These are the activations of a small neural network, seen along a few directions. Each row is one input.
In each table, some parts of the input vary, and every possible input appears once, in random order.
Descriptions start from the smaller parts, as in this example, which fits no table here: line(6) and (point or ring(9) or (values(2) and ring(5))).
Shared parts are said once, and a part with two or three values counts as separate values.

Other details of the inputs vary at random and push rows far along two fixed directions, the same in every table; ignore that.

Rows:
x1: [-1.89  4.41 -2.60  3.16 -5.09  2.65 -4.59  3.85  2.05  1.09  2.99  0.09]
x2: [-2.57  2.72 -0.08  2.97 -6.27  1.60 -3.47  3.12  3.14  0.84  7.09 -0.68]
x3: [-1.21 -2.59 -2.02 -1.17  0.76 -1.76  1.34  1.52 -3.54  3.84 -2.13  0.10]
x4: [-5.42  3.29 -2.58  2.28  0.07  0.38 -3.22  1.52 -1.64  3.28  3.67 -1.85]
x5: [ 1.41 -1.78 -2.41 -1.43  3.43 -0.62  1.62  0.71 -3.58  3.93 -3.16  0.29]
x6: [-3.35  2.83 -0.81  2.61  0.42  0.91 -1.34  1.98 -2.30  1.80  0.43 -1.87]
x7: [-2.08 -1.24 -2.38  1.05 -2.39 -0.61  0.36  2.87 -2.18  2.62  1.29 -0.33]
x8: [-2.30 -1.61  0.33 -1.56  3.87 -1.91  2.16  0.21 -4.36  1.32 -2.65 -0.36]
x9: [ 4.18  6.00  3.81  3.55 -6.41  3.51 -3.95 -2.03  6.92 -8.26  2.55  0.57]
x10: [ 4.54 -2.58  4.16 -4.74  5.60  1.48  1.12 -3.48  1.44 -1.97 -1.88  0.63]
x11: [-3.23  0.16 -1.10  0.95  2.84 -0.62 -0.54  1.34 -3.41  1.25 -1.36 -1.44]
x12: [ 3.00 -1.17  1.35 -0.67  0.49 -1.37  1.74 -2.79  4.33 -1.45  0.97  1.10]
x13: [-1.62  0.57 -3.63  3.10 -1.89 -1.94  1.61  0.30 -0.57  2.36  0.65  0.51]
x14: [ 2.40 -3.23  3.11 -0.55  3.57 -1.34  4.02 -3.76  0.68 -3.89 -2.94  1.12]
x15: [ 0.70  0.49 -3.79  1.37  0.65 -2.24  2.22 -1.31 -4.08  1.15 -3.68 -0.32]
x16: [-0.63  1.58  4.36  1.72 -4.82  3.07 -2.37  1.52  3.97 -5.65  3.27 -0.34]
x17: [ 5.35  2.33 -1.05  1.30 -3.59  0.71 -1.35 -1.57  2.82 -2.48 -0.11  1.62]
x18: [-2.42  1.61 -2.87  0.79 -2.30 -0.33 -1.15  3.04 -1.56  3.07  0.88  0.55]
x19: [ 0.53 -0.66  1.63  0.45  1.17 -0.59  1.59 -3.77  2.41 -1.91  1.65  0.67]
x20: [ 1.19 -2.27  2.29 -1.79 -1.31  1.42  0.98  0.30  0.87 -2.40 -3.13  0.58]
x21: [ 1.81  1.47  1.87  0.08 -2.74  4.26 -2.21  1.11  4.02 -4.48 -1.03  0.88]
x22: [ 0.81 -0.31 -2.15 -0.40  4.26 -3.36  1.95 -4.07 -3.95  2.14 -0.77 -0.76]
x23: [ 3.78 -0.20  2.20 -2.75  0.90  1.58 -2.35 -0.46  4.80 -2.20  0.75  0.65]
x24: [-2.49 -0.13 -1.28  0.30 -0.69 -1.58 -0.71  2.06 -0.99  4.13  2.80 -0.62]
x25: [ 2.02 -3.63  4.97 -2.86  2.37  0.39  1.15 -1.36  0.52 -4.20 -3.00  0.44]
x26: [ 3.03 -2.49  2.75 -4.30  1.18  1.04  2.22 -0.73  0.84 -3.33 -4.38  1.88]
x27: [-3.83 -0.91 -2.07  1.71 -2.26 -0.35  1.24  2.97 -3.13  1.50 -0.17 -1.21]
x28: [ 0.37 -0.64 -1.95 -1.20  3.80 -1.28  0.11  0.41 -2.00  4.49 -0.65 -0.94]
x29: [ 2.01 -5.16  3.78 -4.15  3.60 -0.18  2.24 -2.47  0.23 -2.60  0.02  0.12]
x30: [-3.41  0.82 -3.37  3.88 -1.67 -1.66  2.50  0.37 -1.65  1.33 -0.80 -0.46]
x31: [ 2.77 -3.94  3.90 -6.10  5.54 -0.39  2.33 -3.50  0.14 -1.54 -2.00  1.21]
x32: [ 2.79  3.66  2.78  1.21 -4.91  5.72 -3.17  1.38  5.66 -4.76  0.30  0.87]
x33: [-1.77 -0.24 -2.06 -1.21  1.60 -2.25 -0.31  1.12 -1.88  4.19  0.74 -0.19]
x34: [ 1.87  0.52 -3.64  0.08  2.38 -4.03  0.80 -2.04 -2.30  3.30 -0.49 -0.56]
x35: [-6.34  2.33 -1.46  2.30 -2.13 -0.31 -2.53  1.62 -1.72  3.49  4.30 -1.96]
Description of these inputs: ring(5) and (values(2) or line(5)).
Changing only the ring(5) part turns x29 into x16. The same change can be made to x4. Which row results? -> x11
Which other rows does x24 become when the line(5) part takes its other values? List them by row number. -> x2, x23, x28, x33
Which other rows does x12 become when the values(2) part takes its other values? List them by row number. -> x34

Rows:
x36: [ 2.78 -6.27 -0.53 -3.05  6.51 -4.31  6.55 -3.71 -5.29  0.70 -5.90  0.34]
x37: [-0.78  1.90 -1.32  2.39 -2.75 -0.19 -0.02 -0.08  0.59 -0.59  0.91  0.56]
x38: [ 3.86 -0.56  3.85 -1.72  0.97  2.12 -0.02 -1.73  3.86 -4.98 -1.73  1.24]
x39: [ 3.51 -4.75  3.09 -5.88  5.31 -1.59  2.30 -2.53 -0.29 -0.26 -1.73  0.81]
x40: [-2.65 -3.47 -2.84 -1.35  6.31 -4.15  4.29 -0.94 -7.61  4.12 -4.78 -0.93]
x41: [-0.91 -4.10 -5.22 -1.16  4.38 -4.36  4.72  1.01 -8.04  6.03 -5.71 -0.22]
x42: [-4.74  0.78 -2.56  1.09 -2.11  0.34 -1.48  4.85 -3.24  4.05  1.12 -1.32]
x43: [ 5.62  0.33  2.07 -1.30 -1.43  0.22 -0.41 -2.67  4.48 -3.45  0.46  1.61]
x44: [-6.07  2.48 -1.32  3.24 -2.10  0.54 -1.91  3.51 -0.82  3.02  3.48 -1.11]
x45: [-4.44  4.31 -1.55  4.97 -4.50  0.93 -2.79  1.67 -0.75 -0.11  2.96 -1.79]
x46: [-4.68  3.44 -0.83  2.85 -3.76  2.47 -3.55  2.82  1.93  1.36  4.80 -1.08]
x47: [-5.15  2.98  0.34  3.55 -5.12  1.48 -2.83  2.76  0.40 -0.05  4.84 -1.67]
x48: [-3.73  0.79 -5.04  0.94  3.01 -3.85  0.65  0.09 -6.60  6.65  0.23 -1.80]
x49: [ 4.06 -0.52  1.28 -0.85 -0.05  0.75  0.71 -2.31  3.84 -2.47 -1.07  1.33]
x50: [-3.83  4.08 -3.90  3.60 -1.22 -0.47 -2.94  1.79 -2.31  3.70  3.18 -1.64]
x51: [ 1.98 -2.74  4.69 -3.46  0.68  1.66  0.70 -1.13  3.26 -4.19 -0.80  1.20]
x52: [-1.02  0.79 -1.63  0.71 -1.44  0.99 -1.14  2.59 -1.89  1.09 -1.69 -0.35]
x53: [ 1.31  4.96  2.52  2.08 -4.94  4.15 -4.19  0.26  6.13 -3.79  3.20  0.35]
x54: [ 6.78 -0.49  4.56 -1.34 -1.24  2.58  0.95 -2.75  7.12 -6.83 -1.28  2.23]
x55: [ 2.37 -1.48  3.38 -2.68  0.85  1.54 -1.35 -0.43  3.28 -2.00  1.38  0.80]
x56: [ 5.73 -2.46  0.96 -2.61  2.68 -0.84  1.74 -3.07  1.95 -2.00 -1.86  1.46]
What do these inputs look like to the network? -> values(3) and (point or line(6))
Changing only the values(3) part turns x40 into x37. The same change can be made to x50. Which row results? -> x56
Which other rows does x44 become when the line(6) part takes its other values? List them by row number. -> x39, x46, x47, x51, x55
Which other rows does x42 become when the values(3) part takes its other values? List them by row number. -> x41, x52

Rows:
x57: [-3.41  4.03 -3.91  5.09 -7.10 -0.93 -1.32  1.15  0.19  1.47  3.16 -0.23]
x58: [-0.93  2.20 -1.94  0.86  0.36  0.46 -2.63  1.87 -2.21  3.49  1.16 -1.44]
x59: [-3.98 -0.55 -4.75 -0.66  3.40 -1.33  0.18  2.37 -4.67  6.37 -1.99 -0.89]
x60: [-2.87  3.71 -1.50  3.45 -7.65  1.89 -4.65  3.65  2.40  1.93  7.20 -0.98]
x61: [-0.18 -4.23  2.02 -2.95  9.60 -3.91  4.53 -4.91 -2.18  0.96 -0.77 -0.90]
x62: [-2.80 -2.08  1.75 -0.70  0.90 -0.02  1.27  1.44  0.43 -0.26 -1.21  0.46]
x63: [ 1.79  0.14  1.14 -2.73 -1.08 -0.19 -2.67  0.41  1.43 -0.63  0.86  0.51]
x64: [-5.54  0.02 -1.45  0.53  3.28 -1.80  0.06  0.69 -6.28  3.92 -1.93 -1.98]
x65: [-0.06 -2.18 -3.03  0.29  2.43 -2.75  4.52 -0.40 -2.87  2.28 -4.06  1.39]
x66: [ 0.65 -2.18 -3.09 -0.39  3.99 -2.12  3.89 -1.61 -3.64  1.64 -5.91  0.63]
x67: [ 3.92 -2.16  5.50 -3.49  3.82  2.19  0.79 -2.10  0.19 -4.66 -2.42  0.64]
x68: [ 2.60  0.95 -1.02 -0.31  1.54 -0.96  1.57 -2.53 -1.96 -0.39 -4.15  0.59]
x69: [ 0.98 -0.02  5.06 -0.19 -4.57  3.59 -1.18  0.17  4.51 -5.09  3.91  0.26]
x70: [-5.67  3.04 -0.55  3.52 -4.11  0.16 -3.67  3.25 -1.80  0.50  4.53 -2.94]
x71: [-0.69  1.44 -2.91  3.94 -2.28 -0.74  1.56  1.49 -0.22  1.26 -0.12  0.42]
x72: [ 2.38 -4.30 -0.45 -3.81  4.43 -2.66  0.32 -0.58 -3.66  2.38 -1.56  0.21]
x73: [-0.64 -0.81  3.02 -1.10  1.17  3.14 -0.08  0.14  1.11 -2.98 -1.42  1.08]
x74: [ 3.19 -0.57 -0.81  0.46 -0.49 -1.87  1.04 -1.23 -1.25 -1.53 -1.58 -0.33]
x75: [ 2.58  0.16 -0.80 -0.40 -0.81 -1.91  1.07 -1.90 -0.56 -2.16 -2.07  0.51]
x76: [ 2.51  2.25  3.39 -1.17 -4.96  3.79 -2.73  2.16  8.87 -3.63  2.15  1.74]
x77: [-2.70  2.28 -3.44  1.33  3.06 -2.62 -0.97 -1.38 -0.22  5.15  4.89 -1.41]
x78: [ 0.96 -5.16  3.79 -4.78  2.91 -0.85  3.89 -2.54 -0.99 -1.89 -2.07  1.16]
x79: [-5.18 -1.26 -0.56  2.42  0.20 -0.40  0.71  3.27 -1.99  2.58  0.64 -1.16]
x80: [-2.24  2.45 -2.66 -0.10  0.94 -0.51 -2.37  1.47 -2.94  4.17 -0.06 -0.81]
x81: [ 3.91  1.18  0.12  1.16  1.96 -1.88  1.43 -5.71  3.84 -2.34  1.03  0.72]
x82: [ 6.94 -3.13  5.06 -3.98  0.43  3.06  0.35 -0.27  6.84 -4.22 -0.93  2.97]
x83: [ 1.96 -0.70  1.87 -2.59 -2.50  0.90 -0.88 -0.17  2.83 -0.58  1.99  1.81]
x84: [ 3.93  1.61  0.51  1.64 -2.50  3.19  0.19 -0.70  3.91 -4.35 -1.19  0.67]
x85: [-0.82  0.15  3.02  0.37 -0.59  3.64 -1.24  1.55  2.11 -3.11  0.34 -0.36]
x86: [-0.42  4.08 -0.47  2.13 -4.42  4.78 -4.49  3.23  4.28 -0.61  3.79 -0.36]
x87: [ 2.24 -2.81  5.05 -4.87  1.67  0.30  0.62 -1.96  1.12 -4.96 -1.79  0.46]
x88: [-1.12  0.92 -3.24  3.83 -4.47 -1.08  0.07 -0.10 -0.85  1.39  2.01 -0.51]
x89: [-1.29  1.55 -4.73  3.19  1.40 -2.56  0.80 -0.21 -5.77  3.92 -2.40 -1.91]
What do these inputs look like to the network? -> values(3) and (point or (values(2) and ring(5)))
Changing only the values(3) part turns x57 into x78. The same change can be made to x68. Which row results? -> x64
A walk changes only the ring(5) part. It starts at x67 and steps to x70. List the rest of the walk in order. -> x69, x79, x85

Rows:
x90: [-8.92  4.88 -4.96  3.76 -0.69 -0.98 -3.14  4.14 -4.64  7.54  3.80 -2.28]
x91: [-3.03  1.90 -1.35  3.15 -4.18  0.91 -0.96  2.80  0.52  0.67  1.79 -0.29]
x92: [ 0.34 -0.42  2.43 -1.23  1.48  1.70  0.12 -0.42  2.74 -1.27  0.46 -0.01]
x93: [-0.20 -2.88  0.24 -2.45  2.12 -1.32  0.55 -0.42 -0.35  1.18  0.63  0.06]
x94: [-0.20 -0.46 -0.17 -0.84  0.81  0.89 -0.25  1.28 -1.41  0.00 -2.55  0.13]
x95: [-2.97  3.93 -3.70  5.55 -3.97 -0.54 -1.17  0.87  0.15  1.93  3.11 -0.60]
x96: [ 1.96  3.50  0.75  2.15 -2.77  2.01 -0.96 -1.06  4.53 -4.00  0.71  0.74]
x97: [ 3.77  1.03  3.25 -1.11 -4.19  3.21 -2.62  0.93  3.91 -4.36  0.79  0.83]
x98: [ 1.95  0.81 -1.77  0.43  1.79 -1.06  0.50 -1.87 -0.88  0.09 -2.08  0.31]
x99: [-1.20 -3.32 -0.70 -1.14  3.92 -1.13  3.43  0.40 -3.57  2.13 -4.38 -0.02]
x100: [ 2.08  2.12 -1.38  1.45 -2.07 -0.30 -1.20 -1.22  0.25 -0.08  0.90 -0.33]
x101: [ 0.53 -4.68  0.62 -2.82  5.40 -1.68  3.42 -1.01 -1.67  1.59 -1.53  0.43]
x102: [ 3.00 -0.28  3.29 -1.14 -4.31  2.54 -1.22  0.24  4.60 -4.54  0.62  1.47]
x103: [ 3.10  0.23  0.11  0.16 -1.65 -0.99  0.47 -2.21  2.24 -1.59  0.15  0.95]
x104: [ 0.00 -3.89 -0.35 -3.56  5.60 -2.64  1.26 -0.23 -4.03  3.67 -1.37 -0.80]
x105: [-0.21 -2.46  3.69 -2.36  2.70 -0.63  1.78 -2.22 -2.40 -2.95 -1.06 -0.59]
What do these inputs look like to the network? -> point or (values(3) and ring(5))
Which other rows does x103 become when the values(3) part takes its other values? List them by row number. -> x93, x102
